These are the activations of a small network on made-up records, seen along a few directions, one row for each record.
Each row is followed by the record's values for the fields PODO, RUL, NINUZ, LUNUF, NISA.
A field that a record lacks is left out.
Other fields move the rows too, some of them a lot.
In the rows, 500 means zero.
Strong random noise was added to every row along 6 fixed directions; ignore it. To show where, here is one row again and again, with new noise each time:
[426 448 600 432 437 354 526 470 502 440 521 447 578 624 551 486 444 371
 463 568 518 611 380]
[369 436 594 454 497 416 510 521 479 529 510 496 556 631 500 433 503 380
 566 668 469 433 403]
[360 518 534 446 429 411 459 571 482 466 522 470 530 630 567 424 522 429
 579 626 506 454 368]
[479 532 606 494 481 492 387 507 552 597 439 478 448 468 462 517 475 446
 535 482 526 375 583]
[431 453 547 449 611 514 503 491 527 626 464 539 540 518 462 505 475 415
 543 591 415 439 535]
[590 571 631 453 564 523 387 491 687 596 529 480 453 323 550 577 439 513
 507 450 618 383 689]
[414 382 610 531 453 481 415 498 468 602 463 510 560 565 395 396 594 468
 652 694 546 328 511]
[385 678 199 374 484 549 420 631 517 421 500 511 557 527 703 494 548 609
 571 486 437 677 387]

[359 610 241 501 568 550 507 574 408 543 396 587 482 540 581 542 450 544
 530 339 283 622 421] => <PODO:napul RUL:mazat NISA:tavut>
[495 528 547 507 521 466 491 560 570 467 623 513 513 446 636 478 494 571
 575 541 609 410 503] => <PODO:napul RUL:mazat NISA:didol>
[527 475 503 553 519 577 506 412 382 553 426 512 458 563 279 447 497 444
 465 482 338 493 443] => <PODO:tebe RUL:bal NISA:didol>
[553 286 707 541 766 407 764 385 574 579 645 606 601 431 568 575 311 432
 423 516 497 507 571] => <PODO:napul RUL:dem NISA:didol>
[390 499 575 577 435 447 462 597 414 503 515 507 444 614 489 369 541 473
 622 591 499 267 389] => <PODO:tebe RUL:dem NINUZ:dit LUNUF:vife NISA:didol>
[623 643 677 575 334 463 335 509 606 514 452 392 282 359 485 582 444 511
 427 265 705 321 678] => <PODO:napul RUL:tuka NINUZ:bopal LUNUF:bilar NISA:didol>
[510 573 355 367 590 576 503 422 515 518 466 507 555 519 485 538 445 475
 416 453 333 739 443] => <PODO:tebe RUL:bal NINUZ:bopal LUNUF:zeg NISA:didol>
[451 457 535 383 329 393 543 491 485 292 583 371 588 677 527 420 606 410
 463 714 591 646 317] => <PODO:tebe RUL:nos NINUZ:bopal LUNUF:zeg NISA:tavut>
[375 371 462 537 491 479 571 506 398 606 281 543 515 559 427 596 472 398
 459 425 375 552 578] => <PODO:napul RUL:nos NINUZ:zuda LUNUF:fov NISA:didol>
[627 447 517 590 486 567 479 420 474 565 396 490 468 404 316 563 538 510
 441 415 511 499 656] => <PODO:tebe RUL:mazat NINUZ:sisub LUNUF:vife NISA:tavut>
[336 481 408 402 458 416 598 653 488 371 553 492 585 619 701 479 570 476
 551 659 515 549 379] => <PODO:tebe RUL:nos NINUZ:zuda LUNUF:fov NISA:didol>
[513 504 480 482 637 467 610 487 548 455 671 569 555 460 681 510 399 570
 501 486 508 568 429] => <PODO:napul RUL:bal NISA:tavut>
[460 505 318 474 430 542 426 537 488 444 495 516 597 484 577 476 619 647
 608 545 557 619 483] => <PODO:tebe RUL:tolun NISA:tavut>
[397 334 336 533 615 505 724 527 363 467 551 603 650 632 497 430 583 513
 548 692 368 584 371] => <PODO:napul RUL:dem NINUZ:bopal LUNUF:bilar NISA:tavut>
[482 431 759 467 582 423 560 476 560 544 605 489 493 535 473 473 440 348
 514 661 518 316 490] => <PODO:tebe RUL:mazat NISA:didol>
[588 440 459 580 467 491 598 522 518 419 533 488 512 418 542 564 559 594
 455 465 639 547 592] => <PODO:napul RUL:tuka NINUZ:dit LUNUF:vife NISA:didol>
[496 597 750 491 533 380 646 567 500 418 588 411 311 603 480 501 372 222
 351 516 419 301 384] => <PODO:tebe RUL:mazat NINUZ:zuda LUNUF:fov NISA:didol>
[498 640 558 510 398 466 409 550 479 416 590 441 410 564 533 375 503 506
 535 517 545 375 347] => <PODO:napul RUL:bal NINUZ:zuda LUNUF:fov NISA:didol>
[634 507 502 433 435 513 364 383 627 486 533 452 598 375 540 529 500 618
 479 462 682 682 590] => <PODO:napul RUL:bal NINUZ:bopal LUNUF:bilar NISA:didol>
[559 679 367 443 692 615 538 455 514 589 414 544 385 434 479 617 307 444
 323 227 230 636 520] => <PODO:napul RUL:bal NINUZ:bopal LUNUF:bilar NISA:didol>
[507 363 552 439 649 541 549 444 588 621 548 559 617 452 493 491 530 507
 557 688 536 457 595] => <PODO:napul RUL:tuka NINUZ:zuda LUNUF:fov NISA:didol>
[476 611 498 443 697 533 615 576 559 513 596 553 390 466 617 558 362 440
 448 452 370 403 475] => <PODO:napul RUL:tuka NISA:didol>
[492 558 738 365 521 392 521 474 627 524 502 405 394 531 527 596 341 248
 350 481 501 450 520] => <PODO:tebe RUL:tuka NINUZ:zuda LUNUF:fov NISA:didol>
[680 594 519 501 491 538 426 475 640 473 557 463 457 315 557 564 480 619
 442 362 653 519 645] => <PODO:tebe RUL:dem NINUZ:bopal LUNUF:bilar NISA:didol>
[626 384 419 673 532 670 395 464 492 610 502 608 570 304 408 426 650 800
 684 515 632 377 687] => <PODO:tebe RUL:dem NISA:didol>
[640 507 679 527 457 462 438 393 580 491 566 450 464 411 475 507 430 514
 448 420 635 482 549] => <PODO:tebe RUL:bal NISA:didol>
[576 511 496 606 274 461 416 459 392 339 541 431 492 563 450 374 570 606
 516 460 618 566 339] => <PODO:tebe RUL:bal NISA:didol>
[523 515 403 476 469 509 518 466 460 434 466 487 558 520 503 506 490 514
 426 438 450 695 454] => <PODO:napul RUL:tolun NINUZ:zuda LUNUF:fov NISA:didol>
[497 619 532 516 362 419 462 571 495 347 556 431 422 523 613 487 461 509
 469 400 578 495 411] => <PODO:napul RUL:tolun NISA:didol>
[568 466 699 470 536 361 638 417 557 405 621 448 509 524 551 548 353 369
 349 468 531 584 443] => <PODO:napul RUL:mazat NISA:didol>
[514 457 617 479 513 432 522 409 489 509 520 478 533 574 459 461 421 405
 440 518 473 547 417] => <PODO:napul RUL:bal NINUZ:sisub LUNUF:vife NISA:didol>
[511 510 580 600 414 307 666 545 455 326 524 465 409 506 661 632 339 436
 335 239 548 605 449] => <PODO:napul RUL:nos NISA:tavut>
[322 530 458 568 530 556 388 615 444 708 330 583 410 492 460 516 514 489
 658 463 396 257 602] => <PODO:napul RUL:tolun NINUZ:dit LUNUF:vife NISA:tavut>
[540 583 527 468 593 525 545 513 529 499 589 496 444 502 510 462 467 463
 470 541 454 426 437] => <PODO:tebe RUL:bal NINUZ:sisub LUNUF:vife NISA:didol>
[415 509 536 477 624 606 399 533 514 740 381 558 446 482 361 497 528 424
 615 585 367 249 625] => <PODO:tebe RUL:mazat NINUZ:sisub LUNUF:vife NISA:tavut>
[446 321 529 636 520 470 537 444 391 620 385 581 547 533 392 507 483 492
 543 455 446 479 550] => <PODO:napul RUL:dem NINUZ:dit LUNUF:vife NISA:tavut>

Which values does each new row have?
[466 427 690 509 570 408 598 445 476 510 599 516 502 592 489 440 387 373
 480 578 455 419 383] => <PODO:napul RUL:bal NISA:didol>
[588 512 350 645 401 518 537 536 403 311 606 512 539 473 554 412 591 718
 532 448 592 590 397] => <PODO:napul RUL:mazat NISA:didol>
[607 477 629 546 482 504 497 459 529 527 486 465 451 429 394 517 504 466
 443 481 563 413 612] => <PODO:tebe RUL:tolun NINUZ:bopal LUNUF:bilar NISA:didol>
[374 603 521 580 362 554 268 520 356 674 243 481 323 603 269 433 501 404
 568 386 346 288 486] => <PODO:napul RUL:bal NINUZ:zuda LUNUF:fov NISA:didol>
[555 605 644 440 440 452 392 405 547 536 407 408 382 510 425 567 328 338
 342 315 456 560 505] => <PODO:tebe RUL:bal NINUZ:bopal LUNUF:bilar NISA:didol>
[500 465 552 480 492 450 534 408 436 492 470 474 516 605 407 493 446 382
 419 493 404 604 397] => <PODO:tebe RUL:bal NINUZ:sisub LUNUF:vife NISA:tavut>
[530 454 534 412 568 445 588 374 509 477 531 488 572 569 493 530 385 394
 370 492 417 712 409] => <PODO:napul RUL:bal NINUZ:bopal LUNUF:bilar NISA:tavut>
[326 591 336 412 579 510 563 546 411 527 412 540 497 643 528 521 422 387
 459 453 220 621 359] => <PODO:napul RUL:mazat NINUZ:bopal LUNUF:zeg NISA:didol>
[549 479 663 576 507 520 450 454 493 607 465 494 432 470 348 460 495 452
 511 502 505 301 583] => <PODO:napul RUL:mazat NINUZ:zuda LUNUF:fov NISA:didol>
[524 414 633 582 451 470 497 516 494 543 444 497 459 438 446 539 522 474
 514 484 583 351 639] => <PODO:tebe RUL:nos NINUZ:zuda LUNUF:fov NISA:tavut>
[471 688 638 462 462 509 423 681 613 540 461 426 244 427 533 578 486 389
 486 452 547 148 654] => <PODO:tebe RUL:nos NINUZ:bopal LUNUF:bilar NISA:didol>
[542 567 488 451 568 563 488 516 534 511 543 492 495 480 478 463 533 500
 506 567 462 451 494] => <PODO:tebe RUL:mazat NINUZ:sisub LUNUF:vife NISA:didol>
[520 604 357 409 649 563 581 589 575 436 634 531 532 460 656 497 513 565
 500 565 459 539 453] => <PODO:tebe RUL:dem NINUZ:sisub LUNUF:vife NISA:didol>
[399 603 465 491 578 628 444 588 431 658 371 538 364 548 339 459 533 401
 558 539 273 252 526] => <PODO:tebe RUL:tolun NINUZ:bopal LUNUF:bilar NISA:didol>
[531 524 419 580 580 517 627 570 480 428 573 560 466 423 599 549 471 582
 480 405 482 490 522] => <PODO:napul RUL:tolun NISA:tavut>
[406 569 540 568 410 481 403 610 449 508 472 492 386 547 498 442 514 488
 598 485 506 289 457] => <PODO:tebe RUL:dem NISA:didol>
[521 509 571 532 526 480 524 521 519 511 536 509 452 462 512 512 475 484
 494 488 527 394 547] => <PODO:napul RUL:tolun NINUZ:bopal LUNUF:bilar NISA:tavut>
[536 454 645 457 615 408 669 487 572 443 658 503 547 495 609 505 409 419
 421 578 532 501 467] => <PODO:napul RUL:tolun NINUZ:zuda LUNUF:fov NISA:didol>
